Each row below is a small network's average activation on inputs in which a field has the value named, seen along a few directions.
Values that are neighbours, or in one group, have similar rows; names and order tell nothing.
Random noise pushes rows far along 11 fixed directions. That doesn't count. These rows show it; they differ only by the noise:
[ -92  232  243  257   15   18 -317 -402 -219  346  214  109  219  403
  -23 -258  198   45  -60  214 -173 -179   42   18 -263  149]
[  11 -176 -117  170 -326 -271  217  180  340 -186 -235  352  -84 -445
 -171  272  206 -319  -65 -180  254 -187 -108   31  317 -210]
[ 125    1  -51 -413  157  210  156  417 -498 -244 -366 -128  -71  -13
   45    1 -313 -143  219  -24  -13  336  495  255 -237 -390]
[ -66 -383   -5 -155 -375 -219 -203  -93  171 -120 -297 -120 -126 -167
  388   45  307  -94 -161  113  125 -172  178  339  132 -405]
[ -33  -95  143   80   59   92 -267 -224 -479  311   65 -101 -200 -114
 -105 -135 -182 -181   10  309 -142  328   75 -174 -463 -203]
[  22 -159  507 -336  -23 -122  -22 -231   71  212 -168 -161  194 -319
  -28 -109  221 -294 -118 -250   27   -8 -150  578   41 -457]
[ 189  487  185  282  124  169 -447 -409 -668  238  186  -44   78  377
 -121 -237 -128   52   48  198  104  102  377 -153  -70 -262]
[ -94  261 -155 -172  130    4  143 -220 -168  323   19 -365  226  239
   69 -230  380  168 -127  -33   80  -52  194  307  192 -147]
[ 254 -163  349   26 -197   82 -520   94 -385 -213  -56   27  146   58
  291    3 -180   94   69   93  -22  394 -114 -533  -88 -217]
[  26  188 -500  460  -32 -249    8  302 -467  254  -57   15 -109   64
 -620 -353  266 -191  338  361   83  216  186 -182 -244 -326]
[ 138   48 -168  178  -48   69   63 -187   39  -60  105    4  -47 -126
 -110  173 -174  -64 -163 -169  194  -60 -119  -79  300   56]
[-357   82   -4  285   40  -79  122 -389 -290  489  -59   51 -287 -189
 -120   49  330 -111 -139  159   49  121  219 -206    6 -283]
[-225 -165    5 -168  -46   63  195  265 -164  -84 -284  191  -88  -68
  244  175   52  -43   11   86 -147  156  238 -136 -229  -41]


Values of J:
j25: [-214   69 -161  196   -2 -120  133   19 -109  255   68   68 -143   45
 -227  -50  258   72   71  392  -95  -75  147 -241 -222  -25]
j2: [   3 -117 -294  363  107  -33   33  -55 -212   53   80 -284 -308   97
 -290 -204  -96  -85  208  136  -64  271   -4   -1    7  -10]
j5: [ 332  322  -92  -63  -88   31 -447   49 -117 -191  257 -132  220  275
  -35 -114 -246  120  130  184  180 -206  352  206  -27  -79]
j16: [-302   89  527  277   44  -36    4 -180  125 -214 -263  483 -101  228
  333  232  340  282   -9 -195  -66 -226   93 -130  297   -7]
j11: [-224 -174 -584  380 -210 -290  -80   86  354   52   78 -261  -53  391
  168 -269  693  314   34  176 -155 -118 -287  -38  244  284]
j21: [ 250 -295  384  -34 -235 -225 -225  -46  216   55  -48   38   68 -309
 -132 -192  145 -238   25    8   90  -57 -436  122    0 -300]
j6: [ 365  264   17 -349 -102  100 -173  103   73  -95  184   49  343  -18
 -120 -215 -235 -216   -5   59  210 -225  202  314 -134  -90]
j20: [  62 -249  160   14 -132  -84 -278   81   98   23  149   50 -198 -406
  106  174 -309  -69  -79  212   44  146 -283 -608 -201   14]
j17: [ -39 -427 -135  -16  201  116   54   23 -280   82 -257 -389 -704 -413
  -82  -88 -434 -219  171  189 -183  401  -29  154 -452 -254]
j23: [-253  -72  -34   59  255   40  157  -64  -70  -87 -193 -158 -395   49
   18  171  -96   13  111 -149 -122   86  255  104  -16  -41]
j14: [ 158 -126  -27  203  181  236  -64  178   -7 -252 -100  198 -266   11
 -221  147 -639 -197  193 -161 -130  101  -46    9 -261  210]
j7: [ 190  166  195 -547  195   86  -42  124 -184 -248  -98 -370   90  105
  316  -79  -35  216  107 -244   46  273  228  200  290 -441]
j3: [  12 -558  254 -276 -244    2 -300 -126  296 -260 -184 -273   48  -70
  681  251  -85  357 -292 -144   -4   22 -290  -35  239   51]
j10: [ -24  240 -165  -47  -85 -104   92  193  342   -7   79  249  125 -120
  -23  141   44  -94  -31  -64  139 -188   54  -98  126  170]
j4: [-226  262 -425 -417   34  322  458   53  104   69  316  -60   99  -92
  543  432  -24  405 -401   98  161  179  182 -812  377  427]
j15: [ -82   -2   10 -182   52  -49  -55   99 -151  112   15  -98  -16 -220
  -42   32   -5  119   -4  164   47  176   54 -353 -123 -174]
j18: [ 188   62  -97  -33   27  126 -138  168 -138  -96   31   76  -54 -187
  -98  104 -382  -69   16   50  163  141  191 -163  -49 -105]
j24: [ -48  -10  135  116   53   -3   96  -82   64  247   55  133 -129 -423
 -207    1   34 -223  -44 -150    5  204 -336 -209   -2  -10]
j9: [-130  -64   32  566   51  -13 -310 -310  -53 -106  -55  198 -343  283
 -220   61 -186 -177  134   22 -161 -253  219  354 -208  125]
j8: [  44  104  299  -99  161  168   77 -430   63 -103  181 -177   23   98
  258  195  -87  239 -149 -327   64   88 -107  -58  514   28]
j1: [-125   10   90 -415   61   67  612  352  283 -386 -214  395  -31  -68
  209  316 -150  -58   45 -165 -111 -304  297  314  -42  268]
j13: [  37  -74  -59   35 -125  -79  141 -119  141 -126 -232  -73 -111 -108
  -69   86   94   39  -57 -172  231 -164   -9  262  355 -245]
j22: [ 291  254  -47 -140 -120  143   36  104  -46 -147   50  140   94 -183
  222  129  -95  127  -65  -67  398  232  107 -479  456 -166]
j19: [ -66  101  512  122  153   78  -37 -122 -472 -214 -268   48  -81  214
  117  231  -24  130  249 -194   36  289  286 -175  293 -340]
j12: [   9   22 -127   -8  191  -60  251   -7   42  -19 -249 -164 -233 -240
 -153  105    5   29  -77 -296  313   56  174  135  383 -352]
A value of J combines one of 5 hidden first parts with one of 5 second parts; all combinations occur once.
Changing only the second part turns j15 into j3. j16 has the same second part as j15; what does that change turn j16 into?
Answer: j17
Changing only the second part turns j10 into j14. j9 has the same second part as j10; what does that change turn j9 into?
Answer: j18
Changing only the second part turns j4 into j6. j11 has the same second part as j4; what does that change turn j11 into?
Answer: j24
Changing only the second part turns j1 into j8. j20 has the same second part as j1; what does that change turn j20 into?
Answer: j23

Values of S:
s9: [ -75   91  275  606   82 -302  333  -66  171   89 -102  406 -105 -411
 -572  149  139 -173   48 -174  132  -86 -384 -197  340 -165]
s1: [ 192 -336 -183  -20 -505  -33   65  480  682 -630  -80  683  137 -136
  196  356 -255 -185 -132 -168   52 -285 -183 -316  -68  435]
s16: [ 363  226 -147  372  181  333   23   25 -408 -268  188   39  -77  365
 -260  -22 -718  -77  277  146 -120  195   84 -100 -124  322]
s11: [-555  113 -217    5   -7   69  654  -18  189  174 -154  641 -217  -45
   52  158  471 -251 -203  131 -129 -447  432  169 -252  355]
s20: [-242 -276  120 -235  136  -35  198  133 -125   15 -120 -438   18  101
  474  -22  231  475  102  147 -377  552 -230 -311  -30   68]
s13: [-161  482  -63  137  345  123  302  -98 -411  120 -209  203 -224  236
 -373 -176  189 -321  331  -19  -65  -32  538  414  -49 -244]
s18: [-110  361 -133 -503  177   97  -44 -207 -263  350  359 -670   89  319
  372 -136  216  271 -111  390  -17   26  442  191 -163 -100]
s3: [  20 -333  -84  100    0 -287   31  179 -173  163  -93 -304   51  -76
 -572 -278  255 -148  206   -9  -89  143 -369   75 -258 -171]
s15: [  60   34  115 -218  249 -104  111   44 -121  233  106 -276   21 -512
 -482   65 -149 -204  101 -158  212  249 -335   30  -22 -329]
s5: [-181  -41  345 -257  224   77 -344 -233 -481  100 -146 -368 -109  141
  427 -269  137  399   51  132 -192  331  -96 -262  -48 -228]
s14: [-289 -265  144  522 -128 -311 -628 -129 -272  347 -146  151 -365 -250
  -94  -83  220  -48  115  477  -99  128  127 -401 -326 -261]
s4: [  65 -810  128 -322 -171   62 -732   55 -109 -114 -195 -495   94  160
  495 -267 -177  328   -8  290 -378  299 -320   50 -497   42]
s2: [-367  227   63   -4   67  177  -21 -538   62   58   80  285 -639 -116
  359  288  -47  -39 -272  167   15 -361  703  125   10   39]
s7: [ 264  589  140 -214  123  182  101 -335  378 -130  125  262  -17 -173
   49  376 -533 -172 -348 -391  463 -703  424  325  383  -23]
s6: [  28  322   66 -126  245  303  196 -248  -94  151  510 -210  417  174
   37  128  -29  253 -141 -298   85  284 -257 -445  432  340]
s10: [   8 -337 -226 -440 -192   75 -433 -436  308 -125   69 -270 -585 -399
  614  424 -566  -82 -463  237  200 -259  536  600   58  -53]
s8: [ -14   79 -286  200  -69 -281  448 -260  288  498  157  -59   90 -341
 -350  -38  431   40 -311  124  190 -160 -342 -248  351  -63]
s17: [-350 -335  357  609   55  -75 -260 -513   76 -116 -116   50 -518  355
   85   43 -152  -66  114 -182 -402 -221   33  423 -226  229]
s25: [ 331  324 -107 -158 -125  -95 -232   26 -163   16 -100 -206  200  220
  200 -161   53  152  -40  -19  424 -221  361  172  255 -507]
s21: [ 132  220  392 -506 -332 -123 -241   18  302  288  228  236  422 -409
  315  -53  185 -227 -220   -4  250   78   42 -326   30 -282]
s24: [  93  128  -74  265  -31  116 -577 -729 -150  282  349 -322  -57  488
   53 -509  141  308 -178  355   55 -283   13  165  -83   14]
s23: [  47   79   28  314 -119 -167 -299  -38   -8  232  -51  140  215  279
 -323 -360  341 -233   94  118  -59 -354  129  715 -237 -117]
s19: [-167 -644   -5  317 -159   27  205   69  -31 -276 -432   60 -504 -113
  -74  102 -157 -210  151   55 -182  287  -67  115 -158 -219]
s12: [  74  226 -296  -10  155   97  175  511 -521  286  300 -328  522  303
 -488 -427  133   80  343  114  -83  457 -215 -388 -352  151]
s22: [  -7 -151 -346  247 -174 -203 -591 -298  -19   92 -144 -250 -423  182
 -132 -347  150 -314   39  459  -46 -298  607  884 -194 -339]
A value of S combines one of 5 hidden first parts with one of 5 second parts; all combinations occur once.
Changing only the second part turns s9 into s20. s14 has the same second part as s9; what does that change turn s14 into?
Answer: s10
Changing only the second part turns s16 into s8. s6 has the same second part as s16; what does that change turn s6 into?
Answer: s3
Changing only the second part turns s7 into s25. s5 has the same second part as s7; what does that change turn s5 into?
Answer: s24
Changing only the second part turns s13 into s2. s21 has the same second part as s13; what does that change turn s21 into?
Answer: s17
